Each row below holds a small network's activations on one record, seen along a few directions.
Each row is followed by the record's values for the fields Nagop, Suzu, Tagi, Lufum.
A field that a record lacks is written missing.
The largest differences between rows may come from other fields.
In the rows, zero is written as 500.
Strong random noise was added to every row along 2 fixed directions; ignore it. To show where, here is one row again and again, with new noise each time:
[468 313 467 484 488 290 487 572 716 333 643 515 487 688 461 536 309 554
 561]
[465 743 615 492 480 578 535 211 473 711 432 744 560 173 505 539 598 517
 462]
[498 458 521 511 446 460 483 476 672 423 517 551 469 554 500 551 463 513
 484]
[506 482 530 519 434 497 479 462 669 435 490 553 461 536 509 555 496 503
 467]

[629 237 364 497 503 468 555 722 576 524 690 180 640 522 554 332 227 443
 676] -> Nagop: w2 / Suzu: missing / Tagi: missing / Lufum: missing
[578 643 474 503 483 561 542 396 484 610 408 411 570 340 534 452 551 503
 493] -> Nagop: w2 / Suzu: missing / Tagi: missing / Lufum: s1
[556 383 407 452 579 401 604 551 445 690 713 363 714 339 501 332 236 509
 708] -> Nagop: w2 / Suzu: missing / Tagi: missing / Lufum: missing
[684  29 274 374 501 372 472 909 700 307 729  58 546 726 540 507  84 415
 615] -> Nagop: w1 / Suzu: missing / Tagi: missing / Lufum: s1
[370 387 398 379 565 251 545 729 676  94 528 429 469 922 425 495 444 565
 571] -> Nagop: w1 / Suzu: k2 / Tagi: p2 / Lufum: s1
[496 600 541 485 540 542 613 256 506 651 455 459 435 335 490 578 453 404
 486] -> Nagop: w2 / Suzu: k2 / Tagi: p1 / Lufum: s2
[411 469 375 524 327 685 380 567 581 486 402 415 326 633 613 529 700 383
 371] -> Nagop: w2 / Suzu: k2 / Tagi: p2 / Lufum: s3
[754 429 430 617 319 925 480 648 646 490 339 186 450 524 649 432 646 337
 434] -> Nagop: w2 / Suzu: missing / Tagi: missing / Lufum: missing
[539 804 547 521 505 623 580 254 374 763 357 578 622 179 537 422 676 524
 482] -> Nagop: w2 / Suzu: missing / Tagi: missing / Lufum: s1
[593 376 489 564 337 690 549 636 504 408 576 416 411 597 428 416 440 406
 530] -> Nagop: w1 / Suzu: k1 / Tagi: missing / Lufum: s2
[569 671 469 547 466 658 545 428 502 546 262 456 520 420 583 488 697 469
 412] -> Nagop: w2 / Suzu: missing / Tagi: missing / Lufum: s1
[473 651 572 468 513 420 529 254 455 657 522 706 564 292 455 496 484 568
 497] -> Nagop: w2 / Suzu: k2 / Tagi: missing / Lufum: s2
[539 490 412 509 417 635 367 523 617 331 369 302 310 581 552 524 541 479
 390] -> Nagop: w2 / Suzu: k2 / Tagi: p1 / Lufum: s2
[450 683 542 565 617 516 519 456 313 738 474 637 538 132 459 388 508 545
 579] -> Nagop: w1 / Suzu: k1 / Tagi: p1 / Lufum: s2
[299 659 564 304 545 398 619 461 416 588 485 669 638 455 350 446 461 569
 579] -> Nagop: w1 / Suzu: k2 / Tagi: p2 / Lufum: s3
[539 598 357 361 576 520 589 281 381 580 361 667 607 338 469 639 471 541
 488] -> Nagop: w2 / Suzu: missing / Tagi: missing / Lufum: s1
[383 430 561 407 517 270 520 378 592 542 679 683 592 426 426 591 318 604
 570] -> Nagop: w2 / Suzu: k1 / Tagi: missing / Lufum: s2
[575 269 538 590 391 433 553 682 425 577 554 574 500 619 610 398 424 564
 704] -> Nagop: w1 / Suzu: k1 / Tagi: p1 / Lufum: s1
[527 566 667 616 422 644 566 341 218 905 509 805 554 211 489 385 565 572
 648] -> Nagop: w1 / Suzu: k1 / Tagi: p1 / Lufum: s2
[619 326 417 469 518 506 564 629 471 686 724 338 687 338 526 330 269 456
 686] -> Nagop: w1 / Suzu: missing / Tagi: missing / Lufum: missing
[545 584 525 510 528 486 493 417 505 575 469 618 493 543 449 509 569 574
 442] -> Nagop: w2 / Suzu: k2 / Tagi: missing / Lufum: s1
[731 350 391 517 433 725 502 726 596 553 535  66 594 379 675 355 414 319
 564] -> Nagop: w1 / Suzu: missing / Tagi: missing / Lufum: missing
[539 595 471 491 517 447 566 410 463 615 488 454 614 362 503 424 476 542
 558] -> Nagop: w2 / Suzu: missing / Tagi: missing / Lufum: s1
[635 270 414 444 514 477 545 678 493 655 720 244 660 362 538 364 198 425
 658] -> Nagop: w1 / Suzu: missing / Tagi: missing / Lufum: missing
[552 331 388 533 487 367 533 671 642 356 541 303 533 733 513 421 393 533
 582] -> Nagop: w2 / Suzu: missing / Tagi: missing / Lufum: s1
[730 451 396 366 448 732 485 524 473 600 384 310 528 287 577 649 423 351
 406] -> Nagop: w1 / Suzu: missing / Tagi: missing / Lufum: s1
[471 543 508 415 529 330 411 376 475 459 594 512 579 571 469 622 214 434
 533] -> Nagop: w2 / Suzu: k2 / Tagi: p2 / Lufum: s3
[569 331 482 623 450 660 444 665 580 455 543 480 390 660 470 375 501 521
 507] -> Nagop: w2 / Suzu: k1 / Tagi: p1 / Lufum: s2
[635 548 519 600 388 645 442 496 638 438 358 426 382 664 536 478 684 495
 353] -> Nagop: w2 / Suzu: k2 / Tagi: missing / Lufum: s2
[423 387 471 573 590 429 582 601 401 500 633 558 542 565 469 465 351 557
 407] -> Nagop: w1 / Suzu: k1 / Tagi: missing / Lufum: s2
[482 479 506 592 503 540 553 588 457 411 412 261 509 529 592 529 441 439
 261] -> Nagop: w1 / Suzu: k1 / Tagi: missing / Lufum: s2
[535 354 400 633 502 590 477 818 699 297 375 534 330 763 544 517 611 432
 374] -> Nagop: w1 / Suzu: k1 / Tagi: missing / Lufum: s2
[478 585 538 554 549 593 461 448 496 593 463 677 473 538 434 508 721 634
 509] -> Nagop: w2 / Suzu: k2 / Tagi: missing / Lufum: s1
[551 443 392 674 499 571 436 787 665 244 366 233 324 629 499 488 458 450
 556] -> Nagop: w1 / Suzu: k2 / Tagi: p1 / Lufum: s2
[613 660 280 338 680 439 641 654 442 543 663 103 764  51 746 310 338 371
 679] -> Nagop: w1 / Suzu: missing / Tagi: missing / Lufum: s1
[592 742 680 522 440 835 530 243 410 863 326 652 467 243 498 575 782 457
 363] -> Nagop: w2 / Suzu: k2 / Tagi: missing / Lufum: s1
[434 506 573 522 553 437 491 529 448 634 585 728 532 524 380 489 629 640
 583] -> Nagop: w1 / Suzu: k2 / Tagi: missing / Lufum: s1
[374 802 428 455 693 291 583 460 418 336 485 656 553 447 521 516 779 575
 558] -> Nagop: w1 / Suzu: k2 / Tagi: missing / Lufum: s1
[411 830 590 539 592 571 506 367 368 595 374 755 507 342 480 536 932 579
 488] -> Nagop: w1 / Suzu: k2 / Tagi: missing / Lufum: s1

Which values does each new row have?
[432 543 355 502 563 374 434 509 486 455 600 474 566 599 515 467 369 551
 622] -> Nagop: w2 / Suzu: k2 / Tagi: p2 / Lufum: s3
[526 403 486 480 438 530 598 588 412 498 720 458 502 484 392 403 288 478
 612] -> Nagop: w1 / Suzu: k1 / Tagi: missing / Lufum: s2
[480 647 498 493 609 431 555 373 419 659 502 722 564 411 456 472 541 597
 515] -> Nagop: w2 / Suzu: k2 / Tagi: missing / Lufum: s1
[557 393 476 530 466 409 461 584 626 412 515 510 452 766 423 540 502 572
 477] -> Nagop: w2 / Suzu: k2 / Tagi: missing / Lufum: s1
[537 462 374 578 353 609 316 699 632 270 419 287 381 889 607 587 511 366
 438] -> Nagop: w2 / Suzu: k2 / Tagi: p2 / Lufum: s3
[449 509 492 629 601 443 452 605 547 378 503 611 466 717 454 540 858 576
 539] -> Nagop: w1 / Suzu: k2 / Tagi: missing / Lufum: s1
[494 460 536 590 503 517 448 582 496 557 487 491 419 546 423 514 533 559
 544] -> Nagop: w1 / Suzu: k2 / Tagi: p1 / Lufum: s1
[352 634 363 466 751 113 553 581 501 178 607 590 534 661 488 530 688 625
 622] -> Nagop: w1 / Suzu: k2 / Tagi: missing / Lufum: s1
[540 306 497 572 455 512 590 607 390 623 803 560 552 476 381 348 315 510
 700] -> Nagop: w1 / Suzu: k1 / Tagi: missing / Lufum: s2
[435 558 500 508 551 537 459 511 582 219 305 480 424 714 477 557 743 481
 449] -> Nagop: w1 / Suzu: k2 / Tagi: p2 / Lufum: s1
[490 550 622 481 373 635 483 295 433 510 402 389 525 424 520 688 479 541
 292] -> Nagop: w2 / Suzu: k1 / Tagi: missing / Lufum: s2
[613 334 546 672 371 750 512 645 466 619 600 496 455 534 471 388 562 441
 579] -> Nagop: w1 / Suzu: k1 / Tagi: missing / Lufum: s2
[403 618 476 535 638 361 500 546 486 401 542 657 511 587 459 501 749 632
 582] -> Nagop: w1 / Suzu: k2 / Tagi: missing / Lufum: s1
[489 242 271 345 650 134 550 653 518 315 562 501 558 698 417 622 178 544
 549] -> Nagop: w1 / Suzu: missing / Tagi: missing / Lufum: s1
[526 387 533 513 502 330 464 566 552 505 554 604 449 714 344 589 467 572
 457] -> Nagop: w1 / Suzu: k2 / Tagi: missing / Lufum: s1
[494 416 588 507 481 479 474 623 540 596 576 604 470 634 389 515 567 591
 516] -> Nagop: w1 / Suzu: k2 / Tagi: missing / Lufum: s1
[424 592 430 446 550 442 465 374 409 562 507 521 487 326 483 460 437 575
 537] -> Nagop: w2 / Suzu: k2 / Tagi: p1 / Lufum: s2
[596 231 470 675 397 710 517 702 593 523 640 521 432 745 423 388 503 501
 578] -> Nagop: w2 / Suzu: k1 / Tagi: missing / Lufum: s2
[355 460 526 455 638 220 537 609 454 532 703 712 581 617 348 479 514 676
 670] -> Nagop: w1 / Suzu: k2 / Tagi: missing / Lufum: s1
